A small network was shown many inputs. Here are its activations along a few directions, one row for each input.
Each table varies a few parts of the input and shows all the possible inputs, shuffled.
A made-up example of a description, with smaller parts first: one of 2 separate values, together with either a single point or one of 9 places around a ring or (one of 4 places along a line, together with one of 8 places around a ring).
Shared parts are said once, and a part with two or three values counts as separate values.

Other details of the inputs shift rows strongly along two fixed directions, in all tables alike. That doesn't count.

Table:
r1: [ 32 -30   2 -11 -10  14  52  29 -41 -26  13 -33]
r2: [ 11  -2  15  -1   8  23  20  -7 -38   6  64 -10]
r3: [10  1  1 13  5  6  6 -5  1  9 31 -6]
r4: [-36  36 -25   7 -11 -27 -50  -7  49  47 -38  23]
r5: [ 13 -14 -43  31 -37 -35  13   9 -10  -3 -56  -1]
r6: [  8 -30 -11   1 -12   8  35  25 -31 -32 -28 -13]
r7: [-32  27   7   9  -8 -16 -30 -12  36  19 -12  29]
r8: [-9  3 10  5 -3 10 15  0 -4  1 38  5]
r9: [  3  -3  21 -33  16  33  22   8 -30 -13  49 -24]
r10: [-24  24  15 -36  34  23 -45 -22  30  46  35  10]
r11: [ 21 -16  13 -21  20  34   8 -10 -30   3  48 -14]
r12: [ -2 -18 -24  36 -39 -29  33  35 -16 -17 -62   4]
r13: [-13   5 -44  34 -40 -46  10  19  16   8 -84  15]
r14: [ -3  13   6 -29  16   9 -21   1  12  25  22   0]
r15: [  9 -11  28  -9  35  38   0 -14  -8  -3  46 -11]
r16: [ 22  -7  21 -28  12  21   9  -4 -32  -8  49 -26]
r17: [-29  36  -5   6  -7 -17 -32 -21  46  34  -7  28]
r18: [ -2   4 -27  -2 -18 -33  -6   0   1 -24 -68  -4]
r19: [-25  21   6   5  -1 -19 -32 -14  11  18  -5  18]
r20: [-32  27   2 -18   8  -1 -48 -21  44   7 -23  22]
r21: [ -5  31  25 -28  31   4 -37 -22  32  14  34  -7]
r22: [  4  24  18 -22  34   8 -35 -17  27  19  33   2]
r23: [-14  12   7  -2   5  -2 -10 -11 -12  11  33   1]
r24: [-10  -1   6   4  -2  10  21  17 -21   5  31  -6]
r25: [ 33 -33 -16   7 -15   8  43  15 -16 -23 -19  -5]
r26: [-22   9   7   4   2 -19 -40 -10  13  23  -7  19]
r27: [ -3  20 -24  -9  -4 -35 -44 -11  29  17 -54  14]
r28: [ 12 -31 -30  23 -30 -14  23  12   1 -28 -75   5]
r29: [ 32 -25 -18  39 -22  -9  60  20 -33 -29 -11 -14]
r30: [ -8  22  17 -21  41  17 -41 -29  34  28  32   6]
r31: [ -5 -14  31  -3  12  29   8  15 -26  12  58  -2]
r32: [ 56 -43  -5   3 -15  22  69  30 -46 -40  16 -21]
r33: [ -4  22   2 -20  -1  -9 -22 -11  35   5  -9   3]
r34: [-11  17  17   6  19   4  -6 -10   5   8  45   1]
r35: [-12  -8 -36  14 -18 -38 -24  -7  17  -4 -96  12]
r36: [ 19 -38   0  29 -28  -2  42  28 -26 -24  -9   3]
r37: [  9  -4  28 -13  31  38   6  -7 -17 -21  44 -13]
r38: [-24  14  -3  23  -1 -38 -44  -5  44  16 -44  24]
r39: [  5  -1  34  10  17  22  16  -1 -21  -6  58  -6]
r40: [ 35 -59  -3   8 -11  34  73  33 -65 -38   5 -29]
r41: [  8 -25 -31  14 -23 -24  10  10 -18 -36 -79  -4]
r42: [ -1  11   5   1  -3  12  -4 -10  13  22  37   9]
r43: [-13  33  24 -28  35  11 -31 -24  24   1  31  -6]
r44: [ -1   3 -24   1 -23 -25   7   7  18 -29 -66   2]
Description of these inputs: one of 4 separate values, together with either one of 5 places along a line or one of 6 places around a ring.
Question: Changing only the choice among 4 separate values turns r43 into r44. The same change can be made to r29. Which row results?
Answer: r17
Question: Changing only the choice among 4 separate values turns r21 into r16. The same change can be made to r39. Which row results?
Answer: r19
Question: Which other rows does r32 become when the place on the ring of 6 takes its other values? List them by row number.
Answer: r20, r25, r28, r33, r44
Question: Which other rows agree with r4 in the choice among 4 separate values? List them by row number.
Answer: r1, r6, r9, r10, r12, r13, r14, r24, r31, r40
Question: Which other rows does r42 become when the choice among 4 separate values takes its other values? List them by row number.
Answer: r3, r4, r5
